Each row has a name. After each piece below comes the name of the row it's from. Each question is about the rows just above it.

K: [ 90  95 145  89 123 121 167 110 142 158 129 134 142  80 121  80 109]
G: [128 156 134 148 133 138 111 144 171 169 129 181 118 160  90  60 122]
B: [ 90  95 145  89 123 121 167 110 142 158 129 134 142 105 121  92 130]
A: [126 127  25 144  81  88  72 130 166 160 122  42  87 120 157 171 119]
R: [142  96 206 121 131 132 118 119  94  82 110 188 102 114 126 105 104]
S: [ 90  95 145  89 123 121 167 110 142 158 129 134 142 105 121  80 109]
E: [117 132 175 118 138 128 155 134 148 152 108 179 140 141 120 106  93]
V: [154 119 103 137 170 168 123 143 112 116 109  95 112 129 112  97 110]
X: [151 160  50 151  78  86 110 137 146 150 156  66 109 146 118 111 149]
find: [144  81  88] => A
Which row holds [128 155 134 148]? => E

Mog: [173 163  75 181 136 179 104 160 173 110 108  87 194 103 129 103 159 132
 101  16  91 154]
Taguv: [174 168  69 191 124 188 101 154 161 111  96  89 180 120 128 112 164 123
  98  19  86 136]
luget: [172 152  84 179 126 186 106 163 171 116 112  91 196 115 131 104 157 130
 101  13  80 155]
muri: [173 168  78 183 131 187 109 161 162 105 108  86 190 113 131 109 168 128
 102  18  81 145]
sube: [177 191  54 206 118 194  97 141 139  99  92  83 158 129 147  98 169 102
  78  11  72 109]
pidam: [168 175  64 194 119 196 110 153 142  95  95  84 169 127 135  97 165 102
  87  12  72 120]
bapak: [184 158  79 173 137 184 102 163 165 118 105  94 190 105 128 111 159 121
  95   8  81 154]
Mulim: [169 180  58 194 120 192 110 145 152 107  98  82 167 114 135 106 165 107
  81  22  78 126]
poge: [170 168  77 185 131 186 110 154 174 104 107  91 196 108 133 123 168 110
 101   9  87 147]
regig: [172 170  62 195 122 190 100 153 160 101  99  86 182 116 132 103 164 114
  86  11  84 132]
legi: [176 175  73 188 125 185 101 153 159 107  99  90 186 122 130 102 158 115
  85   8  79 132]
danel: [173 160  78 189 130 186 112 159 159 106 105  88 182 113 131 110 168 123
 101   9  87 143]
find: [113 131 110] => danel
[110 168 123 101   9] is in which row? => danel
Which row holds [106 163]? => luget

N: [129 103 142  31 153 147 140 177 118 124 114 168  58 115 102  73  92 144
 170 139 151 100  87 164 123 105 111 113  91 131 159 177 130 119]
F: [122 142 130 114 117 130 103 147 142 109 129 134 103 155 114  98 133 104
 135 122 128 101 130 128 111 133 110 106  90 114 133 124 122 167]
D: [122 142 117 114 130 130 103 147 142 109 129 134 103 155 114 124 133 104
 135 122 128 101 130 128 111 133 110 106  90 114 133 124 122 167]
find: [117 114 130 130] => D
find: [122 142 117 114 130 130 103 147 142 109 129 134 103 155 114 124 133 104
 135 122 128 101 130 128 111 133 110 106  90 114 133 124 122 167] => D
find: [100  87 164 123 105] => N
find: [ 92 144 170 139 151 100  87 164] => N

mifi: [131  94 143 125 128 161  88 128 133 124 118 111 125 103 133 122 129 123
 119 125 127 126 128 129 130 135 117  84 125 135 111  66  96 132 143 133
 120 134 204 128 123 130 128 123 127 131 145 118 136 122 128 126 138 111
 178  47 124 140]
firi: [131  94 143 125 128 161  88 128 133 124 118 111 125 119 133 122 129 123
 119 125 127 126 128 129 130 135 117  84 125 135 111  66  96 125 143 133
 120 134 204 111 123 130 128 123 127 131 145 118 136 122 128 126 138 111
 178  47 124 140]
fiv: [118 111 125 121 133 122 129 128 133 124 118 111 125 103 133 122 129 123
 119 125 127 126 128 129 130 135 117 125 135  84 111  66  96 132 143 133
 120 134 204 128 123 130 128 123 127 131 145 118 136 122 128 126 140 111
 195  47 124 140]
find: [118 111 125 121 133 122 129 128 133 124 118 111 125 103 133 122 129 123
 119 125 127 126 128 129 130 135 117 125 135  84 111  66  96 132 143 133
 120 134 204 128 123 130 128 123 127 131 145 118 136 122 128 126 140 111
 195  47 124 140] => fiv
find: [131  94 143 125 128 161  88 128 133 124 118 111 125 103 133 122 129 123
 119 125 127 126 128 129 130 135 117  84 125 135 111  66  96 132 143 133
 120 134 204 128 123 130 128 123 127 131 145 118 136 122 128 126 138 111
 178  47 124 140] => mifi
Which row holds [118 111 125 119 133 122 129]? => firi
find: [131  94 143 125 128 161  88 128 133 124 118 111 125 119 133 122 129 123
 119 125 127 126 128 129 130 135 117  84 125 135 111  66  96 125 143 133
 120 134 204 111 123 130 128 123 127 131 145 118 136 122 128 126 138 111
 178  47 124 140] => firi

remu: [136  45  58 139 157]
finos: [197 160 174 134  94]
Zug: [197 160 146 134  86]
madu: [ 50  58  81 128  85]
tunad: [179  69  86 130 123]
Lupat: [ 34  79  98 134 130]
godul: [163  86 134 160 146]
bipi: [ 81 142 122 139 140]
seke: [222 155 133 116 123]
vude: [147  78 131  84  83]
Nek: [190 117 156 110  78]
mor: [197 160 174 134  86]
[58 81] is in which row? => madu
find: [197 160 174 134  94] => finos
find: [160 146 134  86] => Zug
find: [ 98 134] => Lupat

gubi: [ 17 237 228  10 250 248 244  80 216  28 250 249 247 238 240]
selug: [240 251  14   3 248 246 252  14 242  48 247 249 232 248 253]
diden: [ 12   2 244 239  17 232 244  80   5  37   2   0 239 123 247]
Dop: [244  80 216  28 252 249 252   2 112 251 249 245  30  52 182]
fet: [251   6   3 250  17  13 227   8   9 252   8  14   6   8  10]
dozo: [253   5  13 250  45   0 248  10  17 246  25   9   3   4   0]
valus: [246 150   3   5 251  70 251   3 216 249 251 251   2  39  11]
Where do [244  80 216  28 250 249] appear? => gubi
Which row holds [216  28 252]? => Dop
Where do [ 17 237 228  10 250 248 244  80 216  28 250 249 247 238 240] appear? => gubi
find: [80  5 37] => diden
[244  80 216  28 252 249 252] is in which row? => Dop
find: [  3   5 251  70 251   3 216] => valus

Dal: [242  17 224  15  31 235]
vuvi: [239 224  19  17  20 241]
Sinin: [242  17 224  19  17  16]
dasak: [231  68   8  19  14  34]
[239 224] is in which row? => vuvi
find: [19 14] => dasak
The row with [239 224  19  17  20] is => vuvi
[ 17 224  19] is in which row? => Sinin
find: [242  17 224  19  17  16] => Sinin
Which row holds [ 20 241]? => vuvi

